These are the activations of a small neural network, seen along a few directions. Each row is one input.
In each table, some parts of the input vary, and every possible input appears once, in random order.
A made-up example of a description, with smaller parts first: one of 6 places along a line, together with either a single point or one of 11 places around a ring or (one of 3 separate values, together with one of 8 places around a ring).
Shared parts are said once, and a part with two or three values counts as separate values.
In the rows, 128 means zero.

A family of inputs:
R1: [102 156 103 124 136 115 161 104 123  79 135 126 134 118 120  96]
R2: [183 136 149 152 103 117 106 164 111 149 103 112 105 128 130 160]
R3: [103 147 110 117 146 121 174 122 123  65 125 127 134 106 131  95]
R4: [108 133 140 177  95 145  98 121 130 151 138 119 151 174 163 138]
R5: [109 123 148 173 102 148 109 138 131 141 129 120 151 169 179 136]
R6: [129 126 155 161  97 153 112 146 138 144 131 108 155 151 184 147]
R7: [154 123 140 160  92 150 116 146 142 165 139 103 161 141 173 153]
R8: [133 128  95 132 109 128 154 116 141 132 159 111 179 117 151 123]
R9: [ 96 128 120 144 123 140 150 123 136 103 145 116 168 140 169 107]
R10: [136 148 150 166 102 114  88 139 101 136 105 124  97 163 119 144]
R11: [146 148 104 108 135 121 177 129 134  92 136 112 145  84 130 111]
R12: [ 65  67 127  27 228 161 141  83 166 150 145 189 105 111  75 103]
R13: [140 124 112 135 116 139 159 129 144 126 150 103 178 114 168 125]
R14: [171 139 135 150  95 107 104 148 110 156 114 118 111 129 115 156]
R15: [144 124 124 159  88 136 115 129 137 170 146 113 163 141 159 151]
R16: [166 153 112 119 121  95 139 138 106 111 116 124 108  92  90 130]
R17: [123 149 114 106 145 123 176 130 130  66 128 118 138  90 139 106]
R18: [135 151 134 128 137 103 139 147  95  76  94 132  89 112 102 116]
R19: [153 156 140 118 133 109 138 156 105  80 101 120  96  98 109 127]
R20: [158 141 130 162  97 102  90 138 109 149 110 123 101 142 107 148]
R21: [157 141 165 151 105 122 101 166 107 128  97 114 100 138 136 155]
R22: [109  56 181  73 184 158  66 123 143 212 112 193  57 168  76 155]
R23: [154 155 106 130 125  90 125 127 106 103 111 129  98 103  82 122]
R24: [136 149  89 107 128 112 174 115 131 100 145 119 148  87 115 111]
R25: [137 140 161 162 109 116  99 158 100 126  96 125  95 156 131 143]
R26: [102  71 157  37 217 141 106 112 138 157 115 197  56 121  42 126]
R27: [124 149  84 119 133 106 162 102 130  91 137 124 139  96 108 102]
R28: [130 127 120 171  90 132 100 118 137 164 141 117 155 153 151 142]
R29: [178 152 125 119 130 104 142 154 108 102 105 118 101  89 103 132]
R30: [120 131  89 143 113 123 140 104 142 124 153 116 171 128 144 113]
R31: [ 73  40 166  85 175 194  78 103 173 235 154 181 119 179 130 151]
R32: [133 162 125 134 128  99 124 129  98  90 108 129  93 125  92 116]
R33: [ 98 138 110 148 117 135 137 106 135 112 149 117 167 148 155 108]
R34: [116 128 125 133 123 142 155 130 141 104 145 107 172 123 178 117]
R35: [ 58  42 134  53 204 183 122  86 178 191 165 179 141 147 122 117]
The inputs of R19 and R21 match in every part but one. If R29 is changed in the same way as R19 into R21, which row does it become?
> R2
What do these inputs look like to the network?
> one of 5 places around a ring, together with either a single point or one of 6 places around a ring
Start at R30 and move only the place on the ring of 5, one step at a time. The first step leads to R28. Which rows follow, in order?
> R20, R23, R27
Start at R35 and move only the place on the ring of 5, one step at a time. The first step leads to R31. Which rows follow, in order?
> R22, R26, R12

A family of inputs:
R36: [117 144 140 175  95 131 116 139 120 117 123 110 148 153 166 130]
R37: [ 66  34 171  71 193 187  73 105 171 223 142 195 103 182 114 144]
R38: [138 153 138 157 104 118 125 144 105 110 116 112 119 143 144 135]
R39: [161 124 127 138 107 122 134 142 124 148 128 116 133 120 136 148]
R40: [135 148 149 171  95 124  99 145 110 125 116 109 130 161 152 140]
R41: [157 147 138 153 105 122 113 142 120 134 112 117 115 129 126 141]
R42: [128 144 115 114 147 123 164 134 125  75 123 116 140  96 131 102]
R43: [121 149 130 162 107 128 140 140 115 105 121 114 140 134 155 121]
R44: [131 140 127 150 117 138 143 131 132 109 130 107 157 129 160 122]
R45: [120 146  97 141 124 118 147 109 130 101 140 114 158 120 131 104]
R46: [ 70  47 154  25 233 167 119 100 159 172 136 199  80 129  75 120]
R47: [ 66  40 162  51 205 185  98 100 169 211 144 198  93 166 103 136]
R48: [129 160 115 151 114 102 124 122 105 100 123 120 123 134 112 117]
R49: [159 115 134 154  96 127 109 145 127 162 129 113 144 136 150 154]
R50: [149 133 121 133 111 136 142 135 135 141 143 111 151 113 151 141]
R51: [ 59  49 138  47 210 165 103  77 164 199 148 202  94 154  75 119]
R52: [144 154 108 142 112 101 120 120 119 124 123 123 114 122 103 127]
R53: [128 129 128 165 104 141 123 135 134 126 135 103 166 147 180 130]
R54: [143 126 127 145  95 138 123 136 140 155 147 108 157 134 169 149]
R55: [159 131 123 104 135 109 151 139 120 107 118 126 117  91 103 130]
R56: [154 149 126 121 134 109 136 144 114  99 106 125 100  98 102 123]
R57: [136 158 135 124 130 106 142 143 102  71 106 123 103 116 110 115]
R58: [117 155 126 125 131 114 159 137 113  64 111 124 120 107 124 104]
R59: [153 139 143 166  94 125  93 142 123 146 114 114 122 145 141 151]
R60: [139 142  95 122 119 117 145 111 135 129 151 119 151 105 119 122]
R61: [109 155 101 153 115 109 144 117 113  95 130 120 141 124 129 106]
R62: [151 131 101 129 114 103 137 118 124 135 135 124 133 112 106 132]
R63: [144 142 116  94 139 120 162 133 132 100 133 120 131  85 116 121]
The inputs of R63 and R60 match in every part but one. If R55 is changed in the same way as R63 into R60, which row does it become?
> R62
What do these inputs look like to the network?
> one of 4 places along a line, together with either a single point or one of 6 places around a ring
Which other rows does R46 become when the place on the line of 4 takes its other values? List them by row number.
> R37, R47, R51
Which other rows agree with R41 in the place on the line of 4? List them by row number.
> R38, R39, R43, R44, R47, R50
Which other rows agree with R53 in the place on the line of 4? List them by row number.
> R36, R37, R40, R49, R54, R59

A family of inputs:
R64: [148 152 126 130 114 107 129 142 105 107 122 121 114 118 116 131]
R65: [123 150 104 138 123 120 147 114 130  96 135 112 154 113 138 111]
R66: [122 137 106 143 121 112 154 121 124  98 132 115 152 116 135 109]
R67: [138 146 124 137 115 103 130 140 104 108 114 126 109 117 114 131]
R68: [148 148 123 125 126 115 148 139 120 100 125 115 130 101 123 122]
R69: [120 137 123 154 106 128 140 135 126 117 127 114 150 134 157 125]
R70: [132 142 103 137 122 118 159 121 124 103 135 111 151 120 135 108]
R71: [142 152 131 134 114 105 131 136 109 106 117 121 111 118 114 134]
R72: [142 155 115 126 127 119 143 129 127 101 124 118 123 100 122 120]
R73: [121 149 123 152 106 136 132 127 132 113 134 114 149 134 157 123]
R74: [ 70  34 159  36 220 183  97  93 169 214 149 206  87 159  83 132]
R75: [ 58  27 162  40 221 178  94  93 170 212 142 208  89 155  83 131]
R76: [131 145 103 131 119 116 156 119 131 101 139 108 153 115 139 113]
R77: [145 148 134 155 111 122 104 139 118 117 112 116 118 132 136 136]
R78: [150 141 136 151 109 117 112 143 118 119 109 113 121 135 137 139]
R79: [126 141 127 150 106 133 137 137 126 113 131 111 158 135 159 125]
R80: [132 143 104 132 119 117 152 124 126  96 143 110 157 114 142 111]
R81: [147 135 124 155  95 125 123 133 131 140 133 113 145 136 146 139]
R82: [143 134 129 160  99 127 125 135 121 141 129 113 147 135 147 141]
R83: [137 130 130 163  98 121 122 135 122 140 129 114 145 131 147 142]
R84: [143 132 132 162  97 125 120 138 123 135 130 113 153 135 147 139]
R85: [143 146 120 125 125 116 149 134 124  98 117 117 128 102 123 123]
R86: [154 142 134 151 110 119 116 146 112 124 114 114 115 137 135 136]
R87: [128 144 126 151 106 133 144 134 125 121 136 111 147 138 155 125]
R88: [ 64  42 157  40 220 184  90  87 175 211 149 201  88 155  80 130]
R89: [146 154 129 134 116 107 136 138 103 113 120 120 107 120 112 131]
R90: [129 145 123 142 103 132 140 132 133 118 140 109 148 133 161 129]
R91: [147 146 117 128 128 117 155 136 119 105 117 118 124 107 118 118]
R92: [139 159 125 137 117 109 124 132 109 107 114 122 112 117 113 130]
R93: [142 143 115 126 126 112 150 138 121 103 121 120 122 100 122 121]
R94: [143 145 123 158  99 128 117 128 130 142 133 109 145 132 146 139]
R95: [148 137 130 155 110 112 115 147 114 126 106 115 118 137 132 133]
R96: [150 141 141 154 110 118 109 148 112 116 112 113 125 133 137 139]
R97: [ 64  27 162  37 221 184  89  96 172 208 144 209  95 159  84 129]
R98: [ 63  30 162  33 221 183  91  90 175 209 146 208  90 158  84 133]
The inputs of R76 and R70 match in every part but one. If R81 is changed in the same way as R76 into R70, which row does it become?
> R82
What do these inputs look like to the network?
> one of 5 separate values, together with either a single point or one of 6 places around a ring
Which other rows does R93 become when the choice among 5 separate values takes its other values? List them by row number.
> R68, R72, R85, R91
Which other rows agree with R67 in the choice among 5 separate values? List them by row number.
> R66, R69, R75, R83, R93, R95
